Each row below holds a small network's activations on one input, seen along a few directions.
Each table varies a few parts of the input and shows all the possible inputs, shuffled.
A made-up example of a description, with smaller parts first: one of 6 places along a line, together with either a single point or one of 11 places around a ring or (one of 3 separate values, together with one of 8 places around a ring).
Shared parts are said once, and a part with two or three values counts as separate values.

Other details of the inputs shift rows strongly along three fixed directions, in all tables alike. That doesn't count.

Table:
row 1: [-2 -6  3 16 10 -4  4 -5  4  8 -7  0]
row 2: [  0  -4  -2   8 -17   6   4  -2  -2   7  -7  -3]
row 3: [ -2  -7   0  12 -11   3   4   1   8  15   1  -2]
row 4: [ -1  -9   2   9  -4   0  -8  -5   8  16   4 -10]
row 5: [  2  -2   0  12   3  -2   3  -5 -12   4 -12  -5]
row 6: [-13  -8  -1 -70   2 -22  32 -14   4  17  12  -1]
row 7: [-2 -8  1 10 -7  1 -4 -4  9 15  3 -8]
row 8: [ -4  -2   0  13   0  -3   7  -7  -5  -3 -15  -2]
row 9: [-2 -6  1 17  8 -3  1 -4 -4  5  3  0]
row 10: [-3 -8  2 10 -4 -1 -6 -8 12 16  2 -9]
row 11: [ 13  44  -1   1  12  -4 -16  23  20 -24   5   8]
row 12: [  2  -3  -1   8 -15   4   0  -2  -6  11  -3 -10]
row 13: [  0  -3   0  12   3  -1   3  -7  -8   1 -14  -3]
row 14: [-2 -8  4 16  6 -3  2  2 -4  4 -1 -3]
row 15: [  1  -3  -1   8 -15   4   0  -3  -5  10  -4  -9]
row 16: [ -1  -2   1  13   0  -3   6  -3 -13   1 -11  -7]
row 17: [  2  -4   0  12   3   0   1  -4 -14   2 -11  -5]
row 18: [ 0 -7  3 16 10 -3  3 -1 -1 10 -3 -3]
row 19: [ -1  -2  -2   9 -17   4   6  -4   2   9 -10  -3]
row 20: [-2 -6  2 17  6 -6  3  1 -7  6  4 -5]
row 21: [ -1  -3  -2   8 -15   3   3  -6   1   9  -8  -6]
row 22: [-14 -10  -1 -58  22 -27  39  -7  -2  14  21   9]
row 23: [ -2  -5  -1   6 -12   2  -6 -12   4   7  -8 -10]
row 24: [ -4  -2   0  13   0  -2   6  -6  -7  -3 -14  -3]
row 25: [ 15  42   2   0  14  -2 -18  27  18 -22   3   6]
row 26: [  1  -8   1  12 -11   4   1   6   1  16   6  -5]
row 27: [  0   0  -3  13   2  -3   3  -7 -14   2  -6  -5]
row 28: [ -1  -1  -3  13   1  -2   2  -8 -13   0  -7  -2]
row 29: [-19 -57   2 -18  -9  43 -20  -6 -34 -73   5  40]
row 30: [ -8  -6  -3 -63  18 -24  38  -8 -17  14  13   4]
row 31: [ 17  45  -3  -4  10   3 -19  20  12 -28  -9   8]
row 32: [  2  -4   0   6 -11   1  -7  -8  -4  12  -3 -15]
row 33: [  0   0  -3  13   4  -3   4 -11  -7   4 -13  -2]
row 34: [ 18  44  -1  -4  -1   3 -22  28  25  -8  10   1]
row 35: [-1 -7  1 11 -9  2  0  0  8 15  3 -5]
row 36: [-3 -7  1 11 -9  2  1 -3 11 14  1 -3]
row 37: [ 0 -7  3 16 10 -4  3 -3  1  9 -4 -2]
row 38: [  1  -3   0  12   3   0   3  -6 -10   1 -13  -3]
row 39: [ 18  49  -5  -4  11   0 -18  16  13 -24  -7   8]
row 40: [ -1  -4  -2   8 -17   6   4  -3   0   6  -8  -2]
row 41: [ -1  -2  -2   7 -15   3   3  -7   3   9  -9  -6]
row 42: [ -1  -4  -1   6 -11   1  -5 -11   2  10  -7 -12]
row 43: [ 19  42  -1   0  18   2 -24  25  14 -20   7   9]
row 44: [  1  -3  -1   8 -15   4   1  -4  -3  10  -6  -8]
row 45: [ -1  -3  -2   7 -13   2  -1  -9   3   9  -8  -9]
row 46: [-16 -56   1 -22 -25  50 -18  -3 -21 -59   4  39]
row 47: [ 20  48  -5  -4  11   1 -20  19   8 -23  -4   6]
row 48: [ -2  -1   1  13   0  -4   7  -5  -9   0 -13  -5]
row 49: [-15 -11   3 -58  20 -27  42  -3   0  13  16   7]
row 50: [-12 -11   0 -59  24 -25  38  -8   1  16  17  11]
row 51: [ -2  -3  -2   7 -13   2   0 -11   5   9  -9  -9]
row 52: [  5  37  -1 -81  16 -22   9  17  31  -2  28   8]
row 53: [ 17  40   2   0  13   1 -21  30  12 -24   7   6]
row 54: [ -2 -10   2   9  -5   1  -9  -7  10  13   4  -8]
row 55: [-1 -5  1 17  8 -4  1 -3 -5  8  4 -3]
row 56: [  0  -1  -3  13   2  -3   3  -6 -16   3  -5  -6]
row 57: [ -1 -10   1  10  -7   4  -5  -2   7  13   4  -7]
row 58: [ -3   0  -2  14  -1  -5   7  -7 -10  -1  -9  -5]
row 59: [-13 -11   2 -58  19 -28  40  -1  -7  13  24   5]
row 60: [-2 -9  1 11 -9  4 -1 -2  9 12  2 -3]
row 61: [-11 -11   0 -59  24 -25  37  -6  -3  16  20   9]
row 62: [  1  -4   0   6 -11   1  -7  -9  -2  11  -4 -14]
row 63: [ 18  45  -2   1  15  -2 -22  26  11 -19  11   5]
row 64: [ -1 -11   3   9  -5   2 -10  -4   6  14   6 -10]
row 65: [ 0 -8  2 11 -9  3 -1  2  4 16  5 -7]
row 66: [ 17  43  -2   0  18  -1 -20  21  20 -18   4  10]
row 67: [ 20  43  -1   0  18   0 -23  26  13 -17   8   6]
row 68: [ -4   0  -2  14  -1  -6   7  -8  -8  -1 -10  -4]
row 69: [-4 -4  0 17  8 -6  4 -7  2  6 -1  1]
row 70: [ -1 -13   4 -34  10  45 -41  21   3 -90  12  55]
row 71: [-18 -61   4 -20 -18  48 -19   1 -13 -53  14  41]
row 72: [-3 -8  1 10 -7  1 -2 -6 13 14  1 -6]
row 73: [  1  -4  -1   7 -13   3  -3  -6  -3  11  -4 -12]
row 74: [  0  -9   2  10  -7   2  -5  -1   4  16   7 -10]
row 75: [ -2  -7   0  12 -11   2   5   0  10  14   0  -1]
row 76: [  0  -4  -1   7 -16   5   0  -5  -1   7  -7  -6]
row 77: [ 15  44   0   1  13  -3 -18  26  15 -22   8   6]
row 78: [ -4   0  -2  14  -1  -6   8  -9  -6  -2 -11  -3]
row 79: [  0  -8   1  12 -11   4   2   5   3  15   5  -4]
row 80: [ 0 -6  1 16 11 -3  1 -4 -2 10  0 -1]
row 81: [ 1 -7  3 16 10 -3  1  0 -3  9 -2 -3]
row 82: [  0  -3  -1   7 -13   3  -2  -7  -1  10  -6 -11]
row 83: [-5 -6  4 16  7 -6  6 -3  4  5 -5 -2]
row 84: [ 20  41   1   0  17   1 -22  28  13 -18   5   5]
row 85: [  7  42  -2 -79  21 -23  19  25   2 -18  18  10]
row 86: [  2  -2  -2  12   4   0   1  -7 -13   3  -9  -3]
row 87: [-2 -8  1 10 -7  1 -3 -5 11 15  2 -7]
row 88: [  1  -1  -2  13   4  -3   3 -10  -9   5 -11  -3]
row 89: [ 20  43  -1  -4  -2   4 -23  30  21  -7  12  -1]
row 90: [-20 -61   8 -17  -1  41 -18  -2 -20 -64   9  42]
row 91: [ -3   1  -3  13   2  -4   6 -12  -6   1 -11  -2]
row 92: [-14 -10   1 -57  19 -28  41  -3  -3  12  21   6]
row 93: [  0 -11   3   9  -5   3 -11  -3   4  14   7 -10]
row 94: [  2  -3  -2   9 -17   5   4   0  -6  10  -5  -6]
row 95: [  0  -4   0   6 -11   1  -6 -10   0  11  -5 -13]
row 96: [ -2   0  -1  14  -1  -5   6  -6 -12   0  -8  -6]
row 97: [-20 -58   4 -19  -8  44 -18  -6 -29 -73  -1  41]
row 98: [ -2  -1  -3  13   1  -2   3  -9 -11  -1  -8  -2]
row 99: [ -1  -9   1  12 -11   5   2   3   6  12   3  -1]
row 100: [ -1  -3  -1  12   3  -1   5  -9  -4   0 -16  -1]
row 101: [ 16  48  -6  -3   8   0 -19  17  10 -29  -3   8]
row 102: [ 0 -9  1 10 -7  2 -5 -2  6 16  5 -9]
row 103: [-5 -5  2 17  6 -7  6 -4  1  4 -1 -2]
row 104: [  2  -4  -1   6 -13   3  -3  -5  -5  12  -3 -13]
row 105: [-2 -5  0 17  8 -5  2 -5 -2  7  2 -1]
row 106: [ -8  -8  -3 -67  -3 -17  40   0 -10  20  17   1]
row 107: [ -1  -1  -1  14  -1  -5   5  -4 -14   0  -7  -6]
row 108: [  0  -3  -2   7 -13   2  -1  -8   1  10  -7 -10]
Description of these inputs: one of 2 separate values, together with one of 6 places along a line, together with either one of 4 places along a line or one of 5 places around a ring.
Question: Changing only the place on the line of 6 turns row 101 into row 28. The same change can be made to row 60. Which row results?
Answer: row 34
Question: Changing only the place on the line of 6 turns row 11 into row 92. The same change can be made to row 19. Which row results?
Answer: row 2
Question: Changing only the place on the line of 6 turns row 29 into row 107. The same change can be made to row 17. Which row results?
Answer: row 5
Question: Start at row 32 and move only the place on the line of 4, one step at a time. The first step leads to row 104. Which rows follow, in order?
Answer: row 12, row 106
Question: Change only the choice among 2 separate values in row 104. List by row number the other rows that result.
Answer: row 74
Question: List by row number the other rows that have the place on the line of 6 and the choice among 2 separate values in common with row 77.
Answer: row 4, row 9, row 18, row 34, row 57, row 71, row 80, row 90
Question: Change only the choice among 2 separate values in row 57. List by row number the other rows that result.
Answer: row 82
Question: Change only the place on the line of 6 in row 48. List by row number the other rows that result.
Answer: row 8, row 16, row 24, row 85, row 97

Table:
row 109: [ 12  18   0 -11  17  -3 -10  14   3 -10   6   5]
row 110: [-11 -14  -2 -14 -10 -11  27 -10  -9  13  -2  -7]
row 111: [ -8 -31   2  51 -13   8 -11 -31  -8  16 -20 -15]
row 112: [ 13   7   2  54  -7  26 -30   7 -11 -16 -18  -1]
row 113: [ -6 -14   1 -14   3 -12  17 -12 -19  21   7  -9]
row 114: [  3   0   2  56  -6  20 -29   4  10 -22 -12   3]
row 115: [  8  -5   3  50 -15  31 -42   8  20  -9  -3   3]
row 116: [ -9 -30   3  55 -17   9   3 -24  -5  13 -24  -7]
row 117: [ 11  21  -5 -21   1   3 -10   7   0 -16  -4   2]
row 118: [ 7 21  1 -5  9 -8 -1 20  8 -9 10  5]
row 119: [  2  23   1  19  12 -49  36  -2   6  68   2 -41]
row 120: [ 10  24  -1  -9   1   1   2  19  -1 -14   5   8]
row 121: [ -7 -42   4  46 -28  22 -14 -19   4  20 -12  -9]
row 122: [  9  21  -1 -11  17  -4  -9   6  13  -9   2   4]
row 123: [  7  23  -7 -17  -2   3  -2  12   2 -16  -5   9]
row 124: [  4  22  -3  -9  14  -3  -3  11  14 -10   1  12]
row 125: [  8  19   1  -6  10  -3   0  19   6 -13   9  11]
row 126: [ 13  22   0 -14  -9   7 -10  24  11   5  15  -1]
row 127: [  0  21   0  -8   9  -7  -6  10  17 -11   8   1]
row 128: [  3  20   0 -10  12  -5 -11   6  15 -10   9   0]
row 129: [ 12  22  -4 -20 -15   9 -12  17  17   1   9  -2]
row 130: [  8  25  -4 -14  -6   1   1  12   5 -16  -2   7]
row 131: [-11 -19   2 -12  14  -9  22 -15  -2  17  -1   1]
row 132: [  5  19  -1 -12  14  -3 -14   4  13 -11   8   5]
row 133: [ -6 -19   3 -10  15 -11  23  -6 -12  21   3  -1]
row 134: [ 10   7   1  55 -12  20 -36   5  -8 -15  -9  -8]
row 135: [ -8 -37   4  57  -5   6  -8 -17 -15  15  -7 -14]
row 136: [-13 -34  -2 -26  -5  10  15 -15 -20  -7  -5  11]
row 137: [  8  23   0 -17   6   0  -6   5  11 -11  -8   7]
row 138: [ -8 -21   2 -11  11 -13  14 -11 -12  17  11  -3]
row 139: [ -1  26  -1  12   1 -47  34 -14  13  66  -9 -42]
row 140: [  9   9  -3  51 -18  19 -36  -1  -2 -15 -17 -11]
row 141: [ -6 -26   4 -14  -3  -4  15   0   2  30  18  -2]
row 142: [  9  24  -3 -12   4   2  -1  18  -3 -12   2   9]
row 143: [-24 -71   3 -51  -3  33  -4 -23 -21 -51   4  40]
row 144: [-10 -16   2 -10  -4 -11  27  -4 -15  14   5  -4]
row 145: [  6  26   0 -10   0  -4  -4  18   0 -10   9  -3]
row 146: [-11 -14  -2 -13   1 -12  25 -16  -2  19  -8   1]
row 147: [-11 -15   1 -15  -1 -15  16 -20  -1  19   0 -11]
row 148: [ -8 -15  -3 -19  -4  -9  15 -19 -14  16   0  -9]
row 149: [  8  19  -2  -8  14  -2  -3  19   4 -12   5  13]
row 150: [  5  22  -1  -6  10  -3   1  11  17 -12   5  10]
row 151: [  3  25   1 -12  -2  -5  -3   9  16 -13  -2   5]
row 152: [-12 -14  -2 -15  -9 -12  22 -12 -10  14   1 -12]
row 153: [-21 -73   3 -49  -2  37  -2 -12 -38 -54  13  40]
Question: What do these inputs look like to the network?
Answer: one of 5 places around a ring, together with either a single point or one of 8 places around a ring
Question: Changing only the place on the ring of 5 turns row 151 into row 114. The same change can be made to row 137. Which row results?
Answer: row 131
Question: Change only the place on the ring of 8 in row 153. List by row number the other rows that result.
Answer: row 112, row 113, row 120, row 134, row 142, row 144, row 145
Question: List by row number the other rows that have the place on the ring of 5 in common with row 133.
Answer: row 109, row 118, row 119, row 125, row 135, row 138, row 141, row 149
